[[ 34 -30   0   9 -47  -1  -1 -16  29   4  54 -43 -29  33   6  53]
 [-12 -12  15   3  -5 -25 -58   2  21  17  10  21  35  44 -29  72]
 [ -3 -13  39  16  -6  24 -29  11 -38  17   5  -8  -4  41  -6  41]
 [ 35   8  33 -20  40  37 -33 -61  24  20  39 -21  32   3 -57  10]
 [ 38 -33  40  48 -75  -4 -20  28  10  44 -12 -48   1  45   0  -9]]
What is the 3rd entry on the main diagonal?
Answer: 39
The smallest entry in the last column -> -9
The bottom entry of the column that holds the smallest entry -> -75
What is the last entry in the row that holds the largest entry?
Answer: 72
What is the 2nd entry on the diagonal from the top-right corner?
Answer: -29
The third largest entry -> 53
The fifth-last entry, reading row by row is -48
The entry just right of 38 is -33
The bottom-left entry: 38
The 2nd smallest entry: -61
What is the fifth entry in reading order?
Answer: -47
What is the entry just right of the smallest entry?
Answer: -4
The 2nd entry, reading row by row is -30
The entry in the top-left corner: 34
What is the fourth entry in reading order?
Answer: 9
What is the third entry, reading row by row?
Answer: 0
The entry directly below 4: 17
The second entry from the end, reading row by row -> 0
What is the first entry in the row that holds the largest entry?
Answer: -12
The third entry from the end, reading row by row is 45
What is the entry just left of -16?
Answer: -1
The largest entry in the last row: 48
The 4th-last entry, reading row by row: 1
What is the entry directly above the smallest entry?
Answer: 40
What is the entry just right of 5?
Answer: -8
What is the entry directly below the largest entry?
Answer: 41

Read these off the grid that follows. Counting starts at 1.
1) Find the minimum.
2) Find the entry at row 1, column 3.
3) Find the entry in the top-left corner.
4) Find the entry at row 2, column 3.
5) Find the entry just right of the smallest entry.
6) Find the entry directly below -9.
7) Find the entry in row 1 and column 2.
8) Find the entry directly above the smallest entry.
[[ -6  -1   7 -11   2  12]
 [-14 -28 -30 -49  16   9]
 [-10 -11 -24 -20   6  -3]
 [ -7  -1   1   0   8  -5]
 [-10  57  15  72 -36 -18]
 [  9   7   1  -6  -7  -6]
 [  6   4  -3   2  -3  -3]
 [  1   1   0  -5  -5   0]
 [  0   4  -2  -2   0   0]
 [ -3  -9   6  -1  13   8]
 [ -2   3  -2  -6   9  -6]]
1) -49
2) 7
3) -6
4) -30
5) 16
6) 3
7) -1
8) -11

0.7,0.3,0.5,2.3,0.9,0.3,1.7,0.5,0.5,0.4,2.0
1.1,1.7,1.1,-1.0,0.3,0.3,-0.5,0.3,0.4,1.3,-0.6
0.5,-0.6,-0.3,0.6,-0.2,0.7,2.7,1.4,1.6,0.8,1.1
0.5,1.0,1.2,-2.3,0.2,0.7,-0.8,0.8,0.7,1.3,-1.7
0.9,1.2,0.5,-0.5,-0.2,0.4,1.4,0.8,1.6,1.5,0.1
0.2,-0.5,0.2,1.4,1.2,1.0,0.1,0.6,-0.7,-0.4,0.8
1.0,1.4,0.5,0.4,0.6,0.4,0.5,0.4,0.7,0.9,0.6
Rows and columns are numbered from 1.
Which number is the bottom entry of the column that holds the smallest entry? 0.4
The entry in row 1 and column 1 -> 0.7
Which number is the entry directly above the smallest entry? 0.6
The entry in the bottom-left corner is 1.0
Which number is the entry in the top-right corner? 2.0
Which number is the entry in row 1 and column 2? 0.3
The entry just right of the largest entry -> 1.4
The bottom-right entry is 0.6
The entry just right of the centre entry -> -0.8
Which number is the entry at row 2, column 1? 1.1
The entry in row 3 and column 2: -0.6
Which number is the bottom entry of the column that holds the largest entry? 0.5
Which number is the top entry of the column that holds the smallest entry? 2.3
The entry just left of -0.4: -0.7
The entry directly above the centre entry: 0.7
Which number is the entry just left of the centre entry? 0.2
Which number is the entry just right of 1.5? 0.1
The entry at the centre: 0.7
The entry just left of the smallest entry: 1.2
Which number is the entry just right of -1.0? 0.3
The entry directly above the largest entry: -0.5
The entry in row 3 and column 1 -> 0.5
The entry at row 1, column 3: 0.5

arr =  0.60  -1.32  -0.23   0.18  -0.12   1.10  -1.62   0.19
The entry just left of 0.18 is -0.23
The entry just right of -0.12 is 1.10
Which number is the entry just left of 1.10?
A: -0.12

m =
47	63	44	44	36	51	62	68	75	55
32	79	33	71	39	90	80	55	73	57
91	32	73	51	67	28	24	68	28	48
56	48	52	61	55	65	64	54	52	57
82	50	69	60	70	38	48	65	53	51
64	57	61	58	69	52	65	54	61	54
76	72	68	92	62	74	50	73	33	36
56	57	63	65	61	53	60	63	54	57
60	53	58	57	58	63	62	54	54	55
65	59	59	60	68	54	61	52	60	51
54	52	63	57	53	59	69	59	51	56
63	61	90	80	90	68	48	58	41	59
59	60	58	56	55	63	54	56	56	57
63	61	57	52	54	59	56	63	58	63
Indices start at 1.
The entry at row 1, column 3: 44
The entry at row 1, column 2 -> 63
The entry just right of the smallest entry: 68
The entry at row 2, column 1 is 32
The entry at row 3, column 1 is 91
The entry in row 2 and column 3 -> 33
The bottom entry of the column that holds the largest entry: 52
What is the bottom-right entry?
Answer: 63
The bottom-left entry is 63
What is the entry directly below the smallest entry?
Answer: 64
What is the top-left entry?
Answer: 47
What is the entry just left of the largest entry?
Answer: 68
The bottom entry of the column that holds the smallest entry is 56
The smallest entry -> 24
What is the entry at row 3, column 2?
Answer: 32
What is the entry just right of 71?
Answer: 39
The entry in the top-right corner -> 55
The entry at row 2, column 2: 79
What is the entry just left of the smallest entry?
Answer: 28
What is the entry just right of 38?
Answer: 48
The entry directly below 70: 69
What is the entry just left of 41?
Answer: 58

Read these off the table that follows.
1) Which number is the fourth-last entry, reading row by row?
2) Which number is the 1st entry, reading row by row?
3) Which number is the entry in the top-right corner?
4) Which number is the top entry of the column that holds the largest entry?
5) Which number is the largest entry in the first row?
6) Which number is the entry just right of the largest entry?
7) Which number is the third entry from the end, reading row by row?
8) Which number is the second smallest entry?
[[-19   3   9  40   8  -4  19   2  -8  15  -2  -1 -12  -9   8 -27]
 [-16  12 -13   6  -3   0   1   3  -7  20   0  -2  34  -6  31   3]
 [-18   9 -21 -23 -16  30   0  18  -5  49 -30  -7  44   8  14  -2]
 [  3  -2  -3  -9  -5  -3  -3  13  -3  -8  -6   0  -3   0   1  15]
 [-12  -4  -6  -8   9  -8  -7 -11  -2   2  16  -7  -1   0 -13 -18]
 [-12   0  -8  -3  15  -8 -10 -20   5 -13   8  11  -1  -4  -3  -4]
 [ -5  -4  -5 -19   7 -10 -32 -13  28 -20   1   4 -15  17 -51  -4]
 [ 27  -7 -16 -26 -29   6  -9  23  -8  -6 -27 -18  24  30  -3  15]
 [ -1  -7  29  48  -4 -11   9  10  -6  -6   5   2 -43  -8  13   6]
 [-12  12  -2  25  55   3 -14 -66  -6 -15  59  19  -1  -6 -12 -13]
 [-20  17  -5   1   5  16   2   3   2  16 -17  12  -1  -7  12 -10]
 [ 32 -17 -21 -25  -7 -11 -20  -3   3 -12  10 -33  13  17 -23   5]
 [  0   0  -5 -24 -10  15  -6  26   0   7 -43  -8   7  12  -2   5]
 [ 15  -6  -3 -21  -3  -3 -11   6   4 -19 -13   3  -7   6  -3  16]]
1) -7
2) -19
3) -27
4) -2
5) 40
6) 19
7) 6
8) -51
